A small network was shown many inputs. Here are its activations along a few directions, one row for each input.
In each table, some parts of the input vary, and every possible input appears once, in random order.
Descriptions start from the smaller parts, as in this example, which fits no table here: line(6) and (point or ring(9) or (values(2) and ring(5))).
Shared parts are said once, and a part with two or three values counts as separate values.

Other details of the inputs shift rows strongly along three fixed directions, in all tables alike. That doesn't count.

Rows:
x1: [  1  14  -5   6 -26  -4  31  22   0  31 -16 -10 -31]
x2: [  0 -39 -14  24   6  47  16  -6 -19 -59   8 -20  75]
x3: [ -6  29   2 -40  32 -39 -27  -5  19  14  55   5 -24]
x4: [ -4 -25  20   0  30   1  10 -29   0 -25  21   0  25]
x5: [-20  -2  12  -5  -3  33 -30  34   2 -27  -6 -18   4]
x6: [-12 -16  19 -28  24   0  -1 -18  20 -21  73   0  31]
x7: [ 31  16  -9   2 -18 -60  11 -21  13  81  17  31 -58]
x8: [  7  10 -27   1   7  18  -6 -25  -5 -36   1  -7  29]
x9: [ 11 -32 -19  17 -24  -7  46 -29 -24   2 -24  -3  22]
x10: [-15 -27   2  -2  26  19  13 -31 -15 -56   6 -14  33]
x11: [ 12  30  18 -30  33 -36 -15 -14  35  10  60  20   5]
x12: [ 17 -56 -25  32 -22  17  29 -33  -9 -11 -29   2  14]
x13: [ -4 -17  13 -11  12 -20  15  -9  -4 -12  22  -6  29]
x14: [ 13  18 -25  51 -36  26 -14  25 -31  24 -82   5 -14]
x15: [  6  30   2  -3  12   5 -31   6   8 -18   5   3  11]
x16: [-14  26  43 -25  11  -5 -40  67   2   6 -23 -16 -13]
x17: [ 17 -51 -37  32 -36  36  43 -45 -21 -20 -16  -7  28]
x18: [  0  -2  -7   7 -33   6   4  26   4  30 -62   4 -59]
x19: [-25  34  28 -23   5  11 -24  66  10  -2   6 -16 -17]
x20: [ -2 -32  -1   0  16  -6  37 -32   4 -24  64  -9  49]
x21: [-26  13   6 -11  -8  43 -26  45  -1 -34 -20 -19  -8]
x22: [ -2  30  -8   8  -3  47 -48  37 -10 -53 -44  -8  21]
x23: [ 29 -15 -21   9   1 -29  14 -48   6  33  35  23   3]
x24: [-19 -13  20 -32  30 -11  -9   0  26 -29  42   6   4]
x25: [-24   8  26  -1   3  27 -27  37  -8 -28 -43  -8  -9]
x26: [-19  33   8 -23  28 -21 -20   0   8  11  41  11   0]
x27: [ 20   6 -21  -2  -9 -46  13 -31  10  52  29  22 -35]
x28: [  6  -3  25   3 -11 -43  30 -28   8  60  -3  16 -47]
x29: [-13  10  35 -28  14   1 -42  58  27  11 -11   6 -36]
x30: [  5  -3  -8  11 -31  -5  24  11 -20  18 -50 -13 -15]
x31: [ 14  13 -35  25 -17  -7  23 -27 -21  41 -25   7 -18]
x32: [ 14  13 -18  38 -13   5   2  -5 -16  29 -31  16   0]
Each input here is: line(4) and (values(3) or ring(5)).
Q: The inputs of x10 and x4 match in every part but the line(4) part. If x31 is changed in the same way as x10 into x4, which row does it become?
A: x32
Q: Change only the values(3) part in x7. List by row number the other rows that result.
A: x14, x15
Q: A walk changes only the line(4) part. It starts at x29 and steps to x12. List the rest of the walk in order.
A: x24, x18

Rows:
x33: [ 18 -36 -37  21 -34  -8  32 -56 -15   8 -20   7 -11]
x34: [  4 -31  -2  31 -23  46   5   1 -10 -35 -62  -1  11]
x35: [-15  18 -17   6  20  57 -28   9 -11 -50   3 -16  38]
x36: [  4  -6 -15  -8 -18  12   9   3   0  -1  -5 -13  -8]
x37: [ 10  -5  -4  -7  17 -25  13 -26  23  -3  16  24  16]
x38: [  1 -23  10  17  12  13  16  11   6 -16  34 -18  36]
x39: [ -9   5  12 -18   6   9 -42  40   3 -14 -12  -7 -32]
x40: [-17   4  19 -10  43   0 -14 -15 -12 -24  45   1  48]
x41: [ -7  -7  20 -24   6 -18  28  -7  12  -1  48  -9   6]
x42: [ 14 -55 -19  25  15   2  19 -38   6 -12  42   8  28]
x43: [ 19   8 -11   2 -21 -27 -21   2   6  36  -3  15 -29]
x44: [ 26  -3   3   0  -7 -32   4 -33  21  24  16  22   4]
x45: [ 12 -21 -19  25 -39  25  -3  15 -18   8 -60   0 -34]
x46: [-21  29 -12 -17  31  36 -36  20  -2 -47  15 -18  25]
x47: [  4  33  24   0   2   8 -50  31  10   0 -20   9  -6]
x48: [-12   0   7 -19  34 -35   3  -1   4   0  25   7  17]
x49: [-13  -2  27 -40  22 -44  15 -25   4  15  36  -1  -4]
x50: [-12 -14  -3  -4 -24 -13  40 -23  18  44  21  10 -33]
x51: [  0  -7  38  -4  27  20 -36  37  25 -16  10   0   8]
x52: [ 13 -23   9 -10  -9 -37  37 -24  -4  46   2   3 -19]
x53: [ 20 -17  -7  12 -17 -10  28  -7  21  58  28   7 -22]
x54: [-18 -13  -1 -21  13  12  18 -20 -10 -61  32 -21  51]
x55: [-19  35  50 -40   7 -39 -26  49   8  46 -14  -9 -57]
x56: [  4   8 -10  -7   5   2 -39  39  -2 -11 -11   8 -12]
x57: [-14 -14  -5  26 -34  28 -10  27  -9   8 -60   0 -45]
x58: [-12  -5   2 -19  14  12 -36  18  -2 -38   0 -12  -9]
x59: [-22  50  32 -31  23 -42 -26  46   8  41 -13   2 -46]
x60: [ -4  29   2 -14 -27   7 -18  42   5  29 -34 -16 -50]
x61: [-15  34  18  -1  17  23 -24  27  -9 -27  23 -10  23]
x62: [-24 -25  10  -1   9  16  31  -6  -1 -36  27 -11  32]
x63: [ -6  28  -9  -2   4 -10 -31  24   3  12 -26   6 -43]
x64: [ 13 -22 -27  22  14  18  15 -46  -7 -52 -16   3  49]
x65: [-33 -25  27 -15  21 -12  18 -11   7  -3  28  -2  14]
x66: [ 22 -16 -44  32 -26  35  13 -29 -19 -13  -2   1  45]
x67: [ 19  -8 -34  26 -25 -15  55 -20 -11  18 -14   5  10]
x68: [-10  -7   2 -19  -8 -14  22 -12  21  27  35   2 -24]
x69: [-29  -7  36 -12  19  37 -31  31  17 -46 -14  -4   7]
x70: [ -4   0 -21   6  14  36  -9 -20  -9 -38  39  -2  49]
x71: [  2   3   4   3 -21  23   5  35 -15 -19 -33 -23  -4]
x72: [ 35 -24 -53  31 -41  -1  37 -49  -7  20   2   6  23]
x73: [ -4  21   5  -1  -1   7 -22  30  -1 -32   9 -19  34]
x74: [ -5  17  -5   5  16   0 -26 -14  -4   5  12  11 -17]
x75: [ 11 -50 -23  27 -22  -9  41 -49  -2  10   2  11  -9]
x76: [-28  18  29 -26  61  -4 -24  -6  -6 -27  48  -6  35]
x77: [  0  -7 -11  19  19  -2  17 -29 -28 -11 -14  -3  24]
x78: [ 11  24  12   9   5  -2  -6 -18   2  22 -14  18 -19]
x79: [ 11  -4 -34  15 -53  15  26 -14 -12  23 -49  -7 -28]
x80: [ 17  -8   5 -15  20 -25   3 -19  22  -5  29  21  18]
x81: [ 18  -2 -49  24 -37   8  26  -2  -8  20 -38   8  -9]
x82: [-19  -8  40 -34  19 -51  23  -9  22  46  46   9 -26]
x83: [ 17  10  -1  17 -47  -6  29  13 -14  37 -49 -15 -42]
x84: [ 13 -19  18 -12  -8 -30  26 -33  24  32  14  17 -25]
x85: [ -3  38  -2  13  -5  10   0  29 -17   3 -36 -15 -17]
x86: [  1  18  -6  -7   4 -36  38 -21   4  18  25   3  -6]
x87: [ 12 -12  -4  20  16  36  -7 -36 -10 -42   6  12  52]
x88: [ -1  27 -11   2  -8 -16 -30  43   7  29 -38  13 -55]
x89: [ 13  24  -4  27 -35  15  -5  29 -19   9 -32  -5   2]
x90: [ 13 -21  -4  18 -20  40  -8  -2 -11 -44 -63  -8  14]
x91: [ 10  13 -32  34 -15  22 -17   9 -24   4 -65   1 -31]
x92: [ -3  14  22 -35  21 -65   5   7  18  52  40  16 -18]
x93: [ -6   9 -25 -19  18 -11  11 -24  12 -12  40   1  19]
x94: [ -1  13  -2   0   6  12 -54  21  -6 -15   2   4   4]
x95: [ 31 -24 -31  39  -3  -1  42 -76  -8   0 -19  14  18]
x96: [  8 -13  -4  11  -3 -13   1 -13 -14   1  -4   0  33]
x97: [  2 -16  36 -13  23 -52  19  -6  25  59  58   9 -12]
x98: [-13   8   5 -16 -14  26 -15  38   7  -2 -10 -13 -19]
x99: [ -3   9  17 -13  -9  17 -24  13   5 -20 -40  -2 -13]
x100: [  6  35 -12  -8 -21   0 -21  57  10  35 -24   2 -38]
x101: [ -4   6  10   7   9  13 -26  19 -24 -15 -12  -6  34]
x102: [ -4  -8  14  -1 -19 -24  45  -9  10  32  18  -2 -22]
x103: [ -5   0  29 -26  21  17 -35  26  15 -39  -4  -9   7]
x104: [-27 -14  38 -43  42 -14  -8   5   5 -28  50 -12  27]
x105: [ -3  17   2  -9   8   6 -13  43  -4 -30   7 -11  26]
x106: [ 11  -9 -33  47 -17  43 -18 -17 -28 -21 -32   5  17]
x107: [  0  29   7   2   8 -18  23 -20  -3  25  31   5  -9]
Q: The inputs of x70 and x87 match in every part but one. If x68 is changed in the same way as x70 into x87, which row does it become?
A: x34
Q: The inputs of x88 and x81 match in every part but one. If x94 is changed in the same way as x88 into x81, which row does it become?
A: x66
Q: What is each input in this table made of?
A: ring(5) and (point or line(6) or ring(8))
Q: Change only the ring(8) part in x64. List by row number the other rows that result.
A: x37, x44, x47, x78, x80, x87, x95
Q: Change only the ring(5) part in x58. List by row number the other rows that result.
A: x55, x60, x83, x90
Q: Change only the line(6) part in x75. List by row number the other rows that result.
A: x33, x39, x45, x57, x58
Q: A walk changes only the ring(5) part. It starts at x96 and steps to x44. List the rest of the walk in order.
A: x43, x72, x73
Q: Change only the line(6) part in x54. List by row number the other rows that result.
A: x41, x62, x71, x83, x102

Rows:
x108: [ 20 -33 -18   0 -30 -26  54 -35  18  20  16   6 -15]
x109: [ 35 -36 -46  24   9 -23  30 -76   4  -2  28  27  30]
x110: [ 24 -18 -32  11   8 -35  34 -80 -10   6  17  24  35]
x111: [ 21 -49   1  21  11 -18  30 -72  17  16  15  31   2]
x112: [-19  47  16 -43   2   6 -28  48  30   3  48  -9 -33]
x113: [  6 -27 -21  22  25  36 -36  -1  -8 -74 -22   4  48]
x114: [ 20  36 -21  25 -24  -1  -9  -4 -15  37 -55  13 -21]
x115: [-16  45  46 -48  37 -54 -18  47  23  34  73  -5   6]
x116: [-15 -20  16  15 -33   9  29  11  -8  30 -56  -8 -43]
x117: [ 21 -11 -28  18 -46  10 -13  16  -1  26 -41   4 -35]
x118: [  0 -44 -17   8  -1  39 -34  10  -6 -66  -9 -10  35]
x119: [ 16 -13 -40  20  -2 -16  64 -89 -25   0  43   4  35]
x120: [ -4  21  -2  20   3  33 -16  44 -22 -25  -7 -25  54]
x121: [  1  -9 -11  16  21  21 -27 -13 -28 -65 -37   3  55]
x122: [-17  -3  26 -24  60   6 -35 -14   0 -60  18   6  49]
x123: [ -8  30  -1  -8  42  20 -56  11  16 -32  43  12  10]
x124: [ 15   4 -24   6 -55   7  16  28   3  25 -44  -7 -39]
x125: [ -8  30   1  25   0  41 -20  49 -25 -15  -1 -18  40]
x126: [  3 -13 -39  13 -20  -9  70 -59 -11  26  39   3   1]
x127: [  1  -3  26  19 -23  -5  16   0 -20  30 -68  -5 -38]
x128: [  7   4  26  24 -15  -7  -4  -9 -10  37 -73  20 -36]
x129: [ 15 -27  -1  16 -39  15  -9  14   6  32 -49  10 -46]
x130: [ -4  13 -18  -9 -21  36 -11  35   9 -26  -8 -20  -1]
x131: [ 21 -42 -10  27  -2 -37  69 -54 -13  15  40   5  58]
x132: [  7  -5  -7 -33  30 -74  54 -78   7  17  85   5  21]
x133: [ -2  29 -18  24  11  42 -37   1 -26 -43 -27   1  33]
x134: [ -5   9 -24  10 -40   0  26  23 -16  31 -45 -12 -34]
x135: [-44  19  41 -47  25  -4 -19  52  14  -1  11 -17 -33]
x136: [-32  63  30 -64  15 -58  -3  36  36  69  57  -2 -71]
x137: [-24 -46  32 -25  38  32 -39  -2  23 -71  46  -9  38]
x138: [-41  41  37 -48  14 -26 -27  69  18  20   8 -12 -54]
x139: [  4 -41 -12  22  33  51 -27 -13  -9 -80 -19   3  56]
x140: [ -3 -33  31 -37   3 -46  51 -47  50  31  74  12 -29]
x141: [  9   3 -31  25  17  43 -43   4  -5 -56 -15  -2  37]
x142: [ 13  -3  21  31 -27  -3  24  32 -20  51 -50  -2  -8]
x143: [ -5  10  -1   5   3   6 -10  17 -30 -33 -43 -17  11]
x144: [-20  57  18 -40  29 -17 -29  28   2  -2  24 -15  -9]
x145: [  8   5   8  13 -21  -7  18   5 -25  30 -64  -4 -35]
x146: [-13  -1  -8 -29  26  25 -47   8  21 -45  59  -8  29]
x147: [ 20   9 -28  27 -50  26 -14  11  -1  38 -22  10 -44]
x148: [  7  -8  37  37 -30   1  26  28 -15  48 -52  -2 -12]
x149: [-19   8  45 -65  19 -38  -1  17  54  25  63   6 -44]
Q: What is each input in this table made of?
A: line(6) and (point or ring(6))
Q: The inputs of x126 and x135 match in every part but the line(6) part. If x125 is changed in the same way as x126 into x135, which row does it become?
A: x142
Q: The inputs of x141 and x139 match in every part but the line(6) part. If x144 is changed in the same way as x141 into x139, which row does it become?
A: x145
Q: List by row number the other rows that have the line(6) part in common with x124.
A: x109, x110, x115, x117, x132, x134
Q: A walk changes only the line(6) part. It starts at x140 and steps to x149. List the rest of the walk in order.
A: x108, x124, x130, x112
